These are the activations of a small neural network, seen along a few directions. Each row is one input.
Each table varies a few parts of the input and shows all the possible inputs, shuffled.
Descriptions start from the smaller parts, as in this example, which fits no table here: one of 8 places around a ring, together with either a single point or (one of 2 separate values, together with one of 4 places along a line) or one of 11 places along a line.
Shared parts are said once, and a part with two or three values counts as separate values.

Other details of the inputs shift rows strongly along three fixed directions, in all tables alike. That doesn't count.

Table:
R1: [ -6  -2  -1  -8   4  10 -14 -11 -10  -2  13]
R2: [ 2  3  2  2  1 -3  9  3  1  0  1]
R3: [ 2 -4 14  4 -6  4  6  5  2  5 -4]
R4: [ 3  3  6  7 -2 -6  9  3  8  1 -2]
R5: [ 6  2 -1  6 -1  1 -5 -4  6 -1  3]
R6: [ -4  -5  -9 -10   1  -4   3   4  -4   1   6]
R7: [ 5  5  0  8 -1 -1 -4 -6  6 -2  1]
R8: [ 2 -2  7  3 -4  2  8  7  7  3 -2]
R9: [ 6  2 -1  6 -2  6 -3 -3  4  1  0]
R10: [-5 -3  7 -8 -3 -8 27 19  2  6 -8]
R11: [-10   1  -9 -16   5  -8  12   5  -8  -1   8]
R12: [  0 -12 -10   1  -1 -27 -27   5 -18   0 -47]
R13: [ 8 -2  0  8 -3  4 -6 -2  5  0  3]
R14: [  2  -1  -6   1   0   6 -12  -7   1   0   7]
R15: [ -3   1 -10  -6   4  10  -9  -8  -5  -3  11]
R16: [ 2  6 -5  2  3  4 -8 -8 -1 -3  4]
R17: [ -6  -7  -5 -10   2  -2   3   4  -5   0   5]
R18: [ 7 -1  0  8 -1 -1 -9 -4  4 -1 -3]
R19: [ 5 -2 10  8 -4 11 -3 -4 -1  2 -2]
R20: [ 2  3  4  2 -3 -3  7  4  8  3 -1]
R21: [ 4  0  0  6 -2  6 -5 -2  6  1  1]
R22: [-1  4  8  4 -1 -2  9  3  7  0 -4]
R23: [ 2  6  3  8 -1  2 -4 -5  7 -1 -2]
R24: [-3 -4 -8 -8  3 -2  3  3 -7  0  5]
R25: [ -5   2   0  -5   5  10  -9 -10 -12  -3  10]
R26: [ -8  -2  -4 -12   3  -3   2   3  -5  -1   3]
R27: [ -5  -4 -10 -12   3  -3   5   3  -7   0   6]
R28: [ 3  6  1  7  0  1 -5 -7  6 -1  1]
R29: [-11  -2   3 -11   3  -2   1  -1 -11   0   3]
R30: [-5  0 -4 -7  5 -3  4  2 -7 -3  2]
R31: [-1  4  6  2  0  0 10  5  3  0 -3]
R32: [ 0 -1  4  0  0 -3  8  5  5  0  1]
R33: [ 4  4  2  7 -1  5 -5 -4  8  0  0]
R34: [ 6 -4  0  7 -1  1 -6  0 -1 -1 -9]
R35: [ 2  6  6  6 -1  0  7  3  6  1 -6]
Description of these inputs: one of 5 places around a ring, together with either a single point or one of 6 places around a ring.
Changing only the place on the ring of 5 turns R4 into R24. The same change can be made to R22. Which row results?
> R10
Which other rows does R18 become when the place on the ring of 6 takes its other values? List them by row number.
> R5, R20, R26, R32, R33
Which other rows does R9 become when the place on the ring of 5 takes its other values? List them by row number.
> R14, R16, R20, R28
List by row number the other rows that have the place on the ring of 5 in common with R17.
> R3, R6, R8, R13, R14, R21
